A small network was shown many inputs. Here are its activations along a few directions, one row for each input.
Each table varies a few parts of the input and shows all the possible inputs, shuffled.
Descriptions start from the smaller parts, as in this example, which fits no table here: one of 6 places along a line, together with either a single point or one of 9 places along a line or (one of 2 separate values, together with one of 5 places around a ring).
Shared parts are said once, and a part with two or three values counts as separate values.

Other details of the inputs shift rows strongly along two fixed directions, in all tables alike. That doesn't count.

A family of inputs:
R1: [  0   6  20  -3   0 -22 -36  -7  17 -10  -4  16  15  15]
R2: [ 16   1 -17  13  -2 -16  17  -2 -17   1  -6  -4  -4  -2]
R3: [ -4   9  23   0  -9 -11 -36 -10  11  -8  -4  18  11  17]
R4: [ -1  -2  23   4  -4 -16 -37 -13   9  -7  -2  11  11  20]
R5: [ 20  -9  -7  -3   0 -13  21   7  -2   6  -1  -2 -25  -1]
R6: [ 12  -1 -12   2  -6 -14  19  -7  -9   9   0  -8 -13  -7]
R7: [-25  -1 -10   4  24  45  -3  20   4  -7  -3 -14  18  -9]
R8: [-30 -13  -9   0   7  44   6  10  20   3   6 -17  14   1]
R9: [ -7  12  33 -16   2 -10 -42 -11  11   0  -2   9  -4  -3]
R10: [ 17  -1  -7  -9  -5 -12  26  -5  -2   6  11  -1  -8  -5]
R11: [ -5   5  25 -14  -4 -19 -33 -12  25  -2   2  11   6   9]
R12: [-13  -3  33  -5  -3  -9 -41  -9   5  -1  -6  15 -15   5]
R13: [-32 -12  -6  -4  18  48  -2  20  11  -2  -2 -13  -3 -12]
R14: [ 16   9  -5   1  -2  -6  15   0 -29   4   1   2  -2 -11]
R15: [  4  -6  19   4   9 -25 -40   3  15  -9 -15  11  -2  21]
R16: [ 14  11 -15  10  -9 -14  18   3 -15  -1  -3   0  -3  -6]
R17: [  9   1   4  -4  -7  -2  19  -7 -22  10   6  -4 -16 -10]
R18: [ 11  -2  -2  10  -3  -2  15   5 -28  -3  -4  11 -18  -6]
R19: [ 12   7   0 -10  -6  -4  16  -5 -20  12   7  -3 -11 -16]
R20: [ -5  -8  26  -5  -4 -13 -33 -21  16   3  -1   6   1  16]
R21: [-30   3 -23  12  12  35  -1  22  13  -7  -6 -15  22  -3]
R22: [ 14   9  -7 -13  -9  -7  26  -1   1   4   9   6  -7  -8]
R23: [ -1  -7  22   6  -1 -16 -36 -17   8  -6  -7  10  10  22]
R24: [ 10   9 -10  -2 -12 -12  19  -2  -7   7   3  -4 -12 -11]
R25: [ 11   4 -11   0  -9 -14  19  -4  -8   8   4  -8 -12  -9]
R26: [ 22   1 -12   2  -1 -15  24   1 -11  -2   5   4   1   0]
R27: [-28 -10 -10   8  22  46  -4  25   2 -11  -8  -8   6  -7]
R28: [ 19  11 -13  -2  -6 -10  24   4  -8  -4   4  11   2  -3]
R29: [-30 -11  -8  12  19  43  -2  15  -4  -3  -3 -18  19  -1]
R30: [ 18  -6  -8  -7  -1 -13  26  -8  -3   7   7  -2  -9  -3]
R31: [ 14  -4  -2  -4 -11  -5  24  -9  -8   9  11  -2 -11  -1]
R32: [ 12   6  -3  -8 -16   0  24  -6  -6   7   9   5 -10  -4]
R33: [ -5   7  15   7  -1 -25 -42  -8   9  -7  -9   5  10  12]
R34: [-26 -12 -13  11  11  42   4  15  12  -6   1 -13  23   7]
R35: [ 23  -4 -13   4   2 -15  24  -3 -11  -1   1   3   1   2]
R36: [-35   1 -18   1   8  37   1  17  21   2  -1 -20  12  -8]
Description of these inputs: one of 2 separate values, together with either a single point or one of 5 places around a ring or (one of 3 separate values, together with one of 4 places along a line).
The inputs of R7 and R9 match in every part but the choice among 2 separate values. If R15 is changed in the same way as R7 into R9, which row does it become? -> R5
Change only the choice among 2 separate values in R35. List by row number the other rows that result. -> R30
Change only the place on the ring of 5 in R14. List by row number the other rows that result. -> R7, R18, R27, R29
Change only the choice among 3 separate values in R23. List by row number the other rows that result. -> R2, R35
Change only the choice among 3 separate values in R25. List by row number the other rows that result. -> R10, R31

A family of inputs:
R37: [  6   4   7  -9  -7   1   8  -5  -6   7   7   1 -10  -5]
R38: [10 -3 -1 -7 -4 -9 13 -7  6  4  7  1 -3  2]
R39: [  9   4  -5  -8  -4 -12  11  -4   7   4   5  -1  -3  -3]
R40: [ 9 -2 -3  6 -6 -8  7 -5 -7  1  0  0 -3  4]
R41: [12 -2 -1  3  2 -7  7 -1 -9 -2 -1  4 -1  2]
R42: [  2   4   2  -7  -5  -3   6  -4  -6   5   2   2 -14 -11]
R43: [ 8  2 -4  5 -7 -7  7 -5 -8  0  2  2  1  3]
R44: [-27 -12  -8  -2  13  38   4  12  12   4   2 -17   2  -8]
R45: [ 8 -2 -3  5 -7 -8  8 -3 -6  0 -1  2 -4  4]
R46: [10 -2 -2  3 -4 -7  8  1 -5 -2 -1  6 -5  4]
R47: [ 9 -3 -2  6 -4 -9  7 -4 -9  2  0 -1  0  3]
R48: [  5   3   7  -8  -7   1   8  -5  -7   6   6   2 -10  -6]
R49: [-28  -5  -7  -3  10  39   3  11  11   2   4 -15   7 -10]
R50: [-27 -13  -6  -2  12  40   4  10  11   3   3 -16   4  -6]
R51: [ 8  0 -5  4 -3 -9  7  1 -4  0 -3  3 -8  2]
R52: [ 11  -2  -4   3   3 -10   5  -2  -9   0  -2   0  -3   0]
R53: [  8   4  -5   3   0 -12   5   0  -9   1  -1  -1   0  -2]
R54: [ 8  3 -3  4 -7 -6  9 -2 -6 -1  0  6 -2  3]
R55: [ 11   2  -2   3  -1  -6   7  -4 -11  -1   1   4   3   1]
R56: [-16  -1  29   2   2 -19 -61 -12  24  -6 -10   7  10  20]
R57: [  8   4  -5   4  -3 -12   5  -1  -7   2  -1  -2  -1  -3]
R58: [-14   7  32  -3   5 -16 -61  -8  22 -12  -9  16  16  16]
R59: [  4   7   5  -9  -7  -1   7  -4  -6   6   5   1 -10  -9]
R60: [-14   7  31  -2   4 -17 -62 -12  19  -9  -9  12  19  16]
R61: [-17   8  30  -1  -4 -18 -61 -12  24  -9 -10  12  14  18]
R62: [  6   1   6  -9  -4  -2   7  -3  -4   8   4  -2 -15  -6]
R63: [ 9  2 -2  2 -6 -5  8  0 -6 -2  1  8 -2  3]
R64: [ 7  7 -4  3 -7 -7  8  0 -5 -1 -1  5 -2  0]
R65: [  7   5  -6   5  -5 -11   5  -2  -6   1  -2  -1  -3  -2]
R66: [  3   5   3  -8  -5  -3   6  -3  -5   6   3   0 -13 -11]
R67: [  9   2  -2   3  -3  -8   7  -4 -11   0   2   2   4   2]
R68: [12 -1 -3  2  3 -9  6  1 -8 -2 -2  2 -4  0]
R69: [ 8  5 -5  2 -4 -9  6  4 -4 -2 -2  4 -5 -2]
R70: [-27  -7  -8  -4  12  38   4  14  12   4   2 -18   4 -10]
R71: [-16   6  31  -2   3 -19 -61 -12  19  -8  -8  11  19  16]
R72: [11  6 -3  1  0 -7  6  0 -9 -3 -1  4  2 -2]
R73: [  8  -1  -5   5  -5 -10   7  -1  -4   1  -2   0  -7   2]
R74: [  5   0   5  -8  -4  -2   7  -4  -5   7   3  -1 -15  -7]
R75: [  2   6   3  -7  -7  -2   7  -5  -7   4   4   3 -11 -11]
R76: [ 12  -3  -2   4   1  -8   7  -4 -10   0  -1   2   0   2]
R77: [-14  -2  33  -1   4 -14 -60  -8  24 -11 -10  16  11  21]
R78: [10 -1 -4  3 -3 -9  7  3 -4 -1 -2  4 -8  2]
R79: [ 9  5 -3 -8 -6 -9 12 -5  6  3  7  1  1 -2]
R80: [ 10  -2  -4   4   1 -12   6  -2  -9   1  -1  -1  -2   1]
R81: [ 10   4  -5   2   1 -10   5  -1  -9   0  -2   1   0  -3]
R82: [  5   7   6 -10  -7   0   7  -3  -5   7   6   0 -10  -9]
R83: [-28  -9  -6  -2  10  39   4   8   9   2   4 -12   6  -7]
R84: [12 -2 -1  3  1 -7  8  1 -8 -3 -1  6 -3  3]
R85: [10  2 -1  2 -3 -5  8  1 -7 -3  1  8 -1  2]
R86: [ 11   4  -4   1   2 -10   5   2  -8  -3  -3   2  -1  -3]
R87: [-26  -6 -14   6  12  35   0  19  14  -6  -2 -11  17   0]
R88: [  3  -2   5  -6  -5  -1   8  -7  -7   5   4   3 -14  -7]
R89: [-28  -7 -17   9  12  32  -1  17  16  -3  -4 -17  15   0]
R90: [ 7  3 -3  5 -8 -6  8 -4 -7  0  1  4 -1  3]
R91: [  3  -1   3  -6  -4  -3   6  -5  -6   5   2   1 -16  -9]
R92: [10  5 -4  1 -1 -9  6  4 -5 -3 -2  5 -5 -2]
R93: [11  2 -1  2 -1 -5  8  0 -9 -4  1  7  0  2]
R94: [  7   0   7  -9  -6   0   8  -4  -5   7   5   0 -13  -5]
R95: [  9  -2  -4   6  -2 -11   6  -2  -7   2  -1  -3  -3   1]
R96: [ 10  -3  -2   4  -1  -9   7  -4 -10   1   0   0   0   3]
R97: [10  7 -3  1 -3 -6  7  3 -6 -4  0  7 -1 -2]
R98: [-26 -14 -14  10  14  37   3  16  15  -4  -3 -14  15   5]
R99: [11  5 -4  1  1 -9  6  4 -7 -3 -2  4 -3 -3]
R100: [  9   2  -2   5  -5  -8   7  -5 -10   1   2   1   3   2]
R101: [  5   6   5 -10  -5  -2   6  -2  -4   8   4  -1 -13  -9]
R102: [-17   6  30  -1   0 -19 -61  -8  26  -9 -12  13  10  17]
R103: [ 7  7 -5  4 -7 -8  6 -3 -7  0  0  1  1 -1]
R104: [-24 -11 -14  -2  12  36  10  10  23   0   7 -16  19   1]
R105: [-26  -6 -15   9  13  33   0  14  11  -2  -1 -18  22  -1]
R106: [ 12   2  -1   2   0  -6   7  -2 -10  -3   1   5   2   1]
R107: [  4   3   6  -8  -7   0   8  -6  -7   5   6   3 -11  -7]
R108: [-25 -14 -15   8  20  36   1  21  15  -5  -4 -14  13   2]
R109: [-24 -14 -15   8  22  37   1  21  13  -6  -3 -15  15   1]
R110: [-24 -15 -17  -2  17  34   9  13  26   2   4 -21  14   0]
R111: [  6  -1   7  -8  -6   0   8  -5  -6   7   5   1 -13  -5]
The inputs of R60 and R81 match in every part but one. If R82 is changed in the same way as R60 into R81, which row does it become? -> R101
The inputs of R46 and R63 match in every part but one. If R41 is changed in the same way as R46 into R63, which row does it become? -> R106
What is each input in this table made of? -> one of 5 places around a ring, together with either a single point or one of 4 places along a line or one of 10 places around a ring
Change only the place on the ring of 5 in R107. List by row number the other rows that result. -> R44, R49, R50, R66
Change only the place on the ring of 10 in R73. List by row number the other rows that result. -> R51, R52, R56, R68, R78, R80, R95, R108, R109
Start at R62 and move only the place on the line of 4, one step at a time. The first step leads to R74. Which rows follow, in order? -> R44, R91

A family of inputs:
R112: [ 25  -1   4   6  -2 -38  -5  -8 -12  -7  -8  14 -11  10]
R113: [  4  -9 -13 -10   0  16  37  -1  -1  13  14 -15  -5  -7]
R114: [ 19  24   2   1 -21 -33  -2 -13  -6  -4   2  15   6   2]
R115: [-16   8  11   3   7   5 -35  -1  13  -9  -4   0  29   9]
R116: [-20 -16  25  -4   3  18 -27  -7  12   5   0  -1  -4   8]
R117: [ 26   3   4   3   0 -40 -11  -7   0  -4  -6  11  -2  13]
R118: [-43  -3 -19  -2  19  50   3  24  11   9  -4 -34  -4 -27]
R119: [ 15  12  17   7 -12 -20 -14 -10 -27  -4  -6  19  -5   4]
R120: [ 25   3 -31   8  -6 -17  40   7  -5  -1  -1  -2  -4   0]
R121: [  0  14  21 -22  -3   1 -10   4   5   0   3  18 -16 -15]
R122: [ 15   8 -14   9  -5  -1  27   0 -28  -1   2   4   2 -10]
R123: [-15 -15  12  13  15   2 -36   8   9 -11 -15   3   6  18]
R124: [  0 -17 -26  -2   4  35  58   5 -13  13  14 -19 -11 -16]
R125: [-35  -9   8 -10   2  22 -24  -2  42   2   6 -12  17  10]
What is each input in this table made of? -> either one of 2 separate values or (one of 3 separate values, together with one of 4 places along a line)
What sort of input is R119? -> one of 3 separate values, together with one of 4 places along a line
